A small network was shown many inputs. Here are its activations along a few directions, one row for each input.
Each table varies a few parts of the input and shows all the possible inputs, shuffled.
A made-up example of a description, with smaller parts first: line(4) and (point or ring(9) or (values(2) and ring(8))).
Shared parts are said once, and a part with two or three values counts as separate values.

Other details of the inputs vary at random and push rows far along two fixed directions, the same in every table; ignore that.

Rows:
x1: [ 40  31 -45   2  17 -39  15  31 -11 -10  11 -36]
x2: [ -9  14  27  33   4  21   3 -18  21  37  -9 -43]
x3: [-44  15  20 -15  22  16  -4  19   2  71  41  27]
x4: [  6  -4   9  27 -21  25 -14 -31  16  -6 -28 -28]
x5: [ 49  15 -36 -10  -3 -46  17  13 -18 -51 -17 -16]
x6: [  4   2  12  16 -23  22 -16 -29  13  -3 -26 -27]
x7: [-21 -14  -1   0   3  16  -9   3   4  11   5  31]
x8: [ -8  -3   4 -25   3  -5  -3  11  -7   9  24   6]
x9: [-26   1   3 -22   9   7  -6  15  -8  28  29  45]
x10: [-24 -12  10 -15   7  12  -4   7  -2  22  26  25]
x11: [ 19  -1  -4  -6 -19  -8  -7 -13   3 -28 -25 -26]
x12: [-4  4 -5 -8 -3  1 -7  3 -4  2  2 17]
x13: [-10 -11  16  34 -16  38 -20 -30  24   8 -21 -31]
x14: [-34  -4  18 -28  18   0   6  19 -12  30  37  48]
x15: [ 46  18 -43 -13  -1 -42   6  21 -19 -42   0 -22]
x16: [ 49  12 -47  -3   1 -38   9  19 -16 -44   0 -24]
x17: [ 29   2  12  22 -32  11 -15 -39  17 -27 -39 -78]
x18: [-22  -4  36   9  -7  26  -6 -21  11  23  -2  -5]
x19: [ -7  25  11   7  15  -3   9   8   3  36  12 -19]
x20: [-28  -9  32  19  -3  34  -4 -22  13  28  -3   9]
x21: [-47 -16  20 -24  19  12   7  15  -7  36  30  79]
x22: [ 51  15 -48 -27   5 -56  12  32 -25 -48  11 -24]
x23: [-18 -12   1   2   6  15  -9   6   4  15  17  12]
x24: [-52  -5  20 -34  27   5   6  29 -15  48  51  81]
x25: [-31 -12  17 -32   0  10  -8   4  -2  22  17  41]
x26: [-21 -22  31  19  -9  29  -7 -27  21   7 -20  -9]
x27: [-20  -9  -2 -14   4   8  -4   7  -4  13  13  46]
x28: [ 56  11 -59 -14   0 -52  13  25 -21 -59  -9 -10]
x29: [-11  -4  27  10 -18  29 -18 -28  15  14 -11 -24]
x30: [  6  -7  11  25 -24  26 -14 -35  18  -9 -33 -30]
x31: [-44 -16   3 -14  17  19  -7  18  -2  34  31  67]
x32: [ 54  14 -42 -18   0 -58  20  20 -21 -60 -15 -18]
x33: [  8   0  21  23 -24  17  -6 -37  15 -14 -43 -30]
x34: [ -7   3  24  18 -12  19  -5 -24  11   8 -18 -16]
x35: [-18 -12  24  35  -7  35  -8 -27  20  13 -19  -9]
x36: [ 38  22 -42 -12  12 -47  19  30 -25 -32   8   3]
x37: [-34 -14  15   1  18  16   2  11   1  30  27  36]
x38: [ 50   4 -49  -2   5 -42   8  24 -13 -50   3 -42]
x39: [-10  -7  32  11 -19  21  -6 -33  15   1 -30 -12]
x40: [-15  -6   6 -12  15  -4  11  15  -9  13  26  27]
x41: [ 45  18 -54 -22   3 -48   9  29 -25 -43   2   5]
x42: [-12  -8  39   8 -12  20  -5 -27  14  10 -10 -30]
x43: [-10 -15  30  31 -10  30  -7 -29  21   6 -16 -36]
x44: [-30  -9  30 -20  10   9   3   5  -3  29  28  23]
x45: [ 29   8 -32 -30  10 -48  20  28 -24 -34   7  15]
x46: [ -4 -14  28  17 -19  29 -14 -33  20   4 -15 -44]
x47: [ 16   8 -35 -36   8 -36   6  31 -23 -20  16  33]
x48: [  5  -9   9  41 -23  33 -19 -36  25  -9 -36 -44]
x49: [-12  -7  24  25  -9  28  -3 -27  14  11 -18  -4]
x50: [ 32  38 -31  -1  21 -44  22  32 -14  -2  10 -29]
x51: [  8  -3   2  14  -7   3   5 -14   3 -14 -21  -1]
x52: [-23 -10  -1   0  16   5   6  14  -3  14  15  44]
x53: [  5  20 -14  16  27 -15  15  25   0  21  16 -18]
x54: [-43  -4  15 -28  19   6   6  20 -13  37  34  78]
x55: [-16 -10  33  23  -8  30  -4 -27  15  16 -10 -15]
x56: [-54 -15  20  -3  24  25   1  15   0  48  36  65]
x57: [-45 -21  25 -12  22  16   3  16   0  39  39  41]
x58: [-14  23  -4 -15  21  -9   3  27  -5  40  31   9]
x59: [ 57  33 -64  10  20 -52  16  39 -12 -28   6 -51]
x60: [ 47  23 -56 -18   6 -50   9  33 -26 -42   6  -4]
x61: [-12  -2  28  14 -15  22  -6 -28  12   6 -24  -6]
x62: [  5 -14  18  15 -26  23 -14 -37  20 -13 -35 -37]
x63: [ 14 -11  12  35 -23  25 -17 -35  24 -16 -31 -69]
x64: [ 63  20 -53 -18  -1 -56  10  25 -23 -56   1 -38]
x65: [-46  -7  25 -33  22   6   6  22 -12  44  47  61]
x66: [  8 -14  10  31 -25  26 -18 -36  25 -18 -42 -45]
x67: [-25 -14  10 -22  14  -2  10  14  -8  14  20  51]
x68: [ 17   2 -41 -10  21 -35  18  35 -20 -25  12  36]
x69: [ 19  -2  14  19 -35  17 -17 -43  20 -25 -50 -53]
x70: [-18 -11  30  22 -11  32  -4 -30  16  13 -20   0]
x71: [ 27   8  -8   9 -13 -13   5 -13  -1 -30 -29 -20]
x72: [-50 -17  27 -28  27  10   9  23  -9  46  52  65]
x73: [-18 -18   1  -9   3   8  -7   5   4   5   7  20]
x74: [ 11   1  11  17 -27  18 -16 -33  15 -14 -37 -34]
x75: [ 14   6 -19 -14  -6 -14  -3   6  -8 -17  -5  11]
x76: [ 18  16 -34 -20  17 -39  18  34 -26 -18  16  34]
x77: [  9   5  15  23 -17  14  -4 -29  11  -7 -29 -28]
x78: [-10  -1  -3 -18  -3   0  -6   5  -5   3   3  32]
x79: [ 11  -2   9  30 -22  24 -14 -33  18  -8 -30 -43]
x80: [ 42   6 -53  -8  15 -51  22  34 -21 -49   0   7]
Each input here is: values(2) and line(4) and (point or line(9)).
The inputs of x79 and x13 match in every part but the line(4) part. If x30 is changed in the same way as x79 into x13, which row does it become? -> x31
Which other rows does x2 become when the line(4) part takes its other values? List them by row number. -> x19, x50, x53
Which other rows does x21 become when the line(4) part takes its other values? List them by row number. -> x5, x39, x80
List by row number the other rows that have the line(4) part and the values(2) part in common with x75. -> x3, x6, x8, x9, x25, x29, x41, x47, x64
Which other rows does x55 become when the line(9) part takes its other values? List them by row number. -> x20, x21, x40, x49, x51, x67, x70, x72

Rows:
x81: [  8  14 -11  16  15  -7  12  11  -2  11  11 -10]
x82: [  1  -5  -7 -26  -2 -12  -4   9  -7 -10   7  13]
x83: [  1 -13  -9  -7   1  -5   0   5   0 -12  -1   6]
x84: [-42 -27  24   0   6  32 -11  -3  14  34  14  35]
x85: [  3  12   2 -22   1 -15   8   7 -13   1   7  16]
x86: [ 17  16  12   3 -15  -1  -1 -19   4  -1 -18 -33]
x87: [  5   4   4 -11   1 -14  14   1 -10  -8  -2  13]
x88: [  8 -14 -27  -4  -6   1 -15   7  -2 -21   0  16]
x89: [ 14   6  18   2 -17  -2   5 -24   3 -14 -27 -21]
x90: [  6  -1  -4   5  10 -11  16   7  -5  -5  -1  16]
x91: [  1  -3   5 -27   1 -16   4   9 -13 -10  14  11]
x92: [  2   9 -13 -21   1  -7 -11  15  -3  10  17  -8]
x93: [  5  -4   3  32 -22  24 -13 -32  15 -16 -38 -15]
x94: [  9 -16 -11  16 -23  20 -23 -21  12 -24 -24 -17]
x95: [  4   0   2  -3   5 -12  17   2  -7  -8  -4  15]
x96: [ 10 -14   3  19 -23  18 -14 -27   9 -26 -22 -28]
x97: [  4  23  -5  -6   3 -10  -1   8  -3  13   3  -7]
x98: [-88 -24  71  10  13  66  -6 -20  21  86  24  60]
x99: [  4  10  -1 -20   3 -12  -3  13  -8   7  21 -13]
x100: [  7  20  -1 -14   3 -13   5   8  -8  12  11  -4]
x101: [  4   4  -9  10  13  -4   3  14  -2   7  21 -20]
x102: [  3  -1  -7 -22  -7  -6 -10   4  -3  -5   4  -2]
x103: [  0  -2 -13  -3   2  -3   2   7 -10  -9   4  36]
x104: [  3   9   2 -12  -1 -14   7   2  -7  -6  -9  13]
x105: [ 14  -6  14   4 -16   0  -2 -21   5 -22 -19 -36]
x106: [  6  20  -4 -10   0 -12   1   6  -5   7  -1   0]
x107: [  0   3  -5   0   8 -13  13   7  -5  -7  -8  19]
x108: [  3  10 -10   8  18 -11  15  16  -7   9  14   7]
x109: [  2  15  -2 -14   0 -13   3   6  -8   0  -3  10]
x110: [  2  -7  -9 -18  -1  -9  -1   7  -5 -11   4   8]
x111: [ 13   0  -6  29 -18  14 -11 -23  10 -22 -36 -14]
x112: [  2  12 -13  16  17  -7  10  14   0   9   4   1]
x113: [  0  -4 -11  -2  -1   1   3   1  -9  -8   1  33]
x114: [ -3  -9 -19  -2  13  -4   1  19  -1   1  16  10]
x115: [ 12  -3   8  31  -7  12  -3 -19  15  -6 -14 -57]
x116: [ 11  14   4  46  -4  16  -3 -18  20   8 -25 -51]
x117: [  9   3   7  40  -6  14   2 -23  18  -3 -32 -37]
x118: [ -1  -3 -20   3  13  -3  -1  18   1   7  17  -2]
x119: [  0 -13 -14  -9   0  -1  -5   8  -8 -15  11  20]
x120: [-42  -7  37 -27   3  23 -11   0   1  45  32  26]
x121: [  2 -10   2  -8   3 -10   7   5  -5 -14   3   2]
x122: [ 2 -6 -6  2 12 -8  9 12 -4 -4 14 -4]
x123: [  5   5  -9 -21  -5  -5 -10   6  -2   2   9  -8]
x124: [-34 -15  39  39 -12  62 -27 -37  38  44 -10 -40]
x125: [  1   2   2 -28   1 -15  -1  11 -13  -5  17   6]
x126: [  4   1  -8  10  11 -10  12   9  -1  -4  -7  16]
x127: [  3   7  -1  -4   1 -12  10   1  -6  -7  -9  12]
x128: [  2 -11  -2  -2   9  -9   8  10  -4  -9  10   6]
The inputs of x126 and x90 match in every part but one. If x109 is changed in the same way as x126 into x90, which row does it become? -> x85
The inputs of x115 and x118 match in every part but one. If x96 is changed in the same way as x115 into x118, which row does it become? -> x94
What is each input in this table made of? -> line(4) and (values(2) or line(10))
Which other rows does x92 become when the line(10) part takes its other values? List them by row number. -> x82, x83, x84, x102, x110, x114, x118, x123, x124

Rows:
x129: [-20   7  -6 -33  24 -13   6  35 -16  30  45  40]
x130: [-11  -1  33  27 -15  35 -15 -33  25  23 -17 -48]
x131: [ 39  11 -32 -11  -3 -39  14  11 -17 -45 -16  -2]
x132: [-32 -15  47   6 -17  37 -10 -36  17  20 -20  12]
x133: [-35  -1  -5 -20  32  -2   7  37 -13  38  47  63]
x134: [ 26   7 -25   5   3 -22  10  10  -9 -27  -7  -8]
x135: [ 69 -11 -36  15 -44 -19 -11 -32   2 -96 -65 -57]
x136: [-11  -2  30  34 -13  36 -14 -32  27  21 -20 -47]
x137: [-33  -7  38  21  -3  40 -13 -22  23  41   0 -15]
x138: [-12  -9  39  24 -22  34 -10 -42  21   7 -32 -21]
x139: [ -5   2  -7 -15  10 -13   9  15 -13   1  12  38]
x140: [ 29  13 -36   1  14 -32  13  25 -13 -21   7 -11]
x141: [-33  -7  48   2 -12  37 -15 -28  18  35  -3 -11]
x142: [ -8   0 -13  -9  15  -9   7  20 -11   5  18  36]
x143: [ 37 -18 -27  -6 -28 -14  -9 -14  -5 -68 -34  -7]
x144: [ 15   5 -26   6  14 -19  12  19  -7 -10   7   1]
x145: [ 49  14 -47  17   6 -35  14  16  -9 -41 -12 -34]
x146: [-33  -6  41  14  -5  39 -14 -23  21  42   2 -16]
x147: [-41   0   7 -50  29 -11   8  40 -22  42  58  74]
x148: [ 10  14 -23 -26  17 -30  10  33 -18   2  30  10]
The inputs of x131 and x132 match in every part but one. If x129 is changed in the same way as x131 into x132, which row does it become? -> x148
What is each input in this table made of? -> values(2) and (point or line(9))
Which other rows does x130 become when the values(2) part takes its other values? List them by row number. -> x146
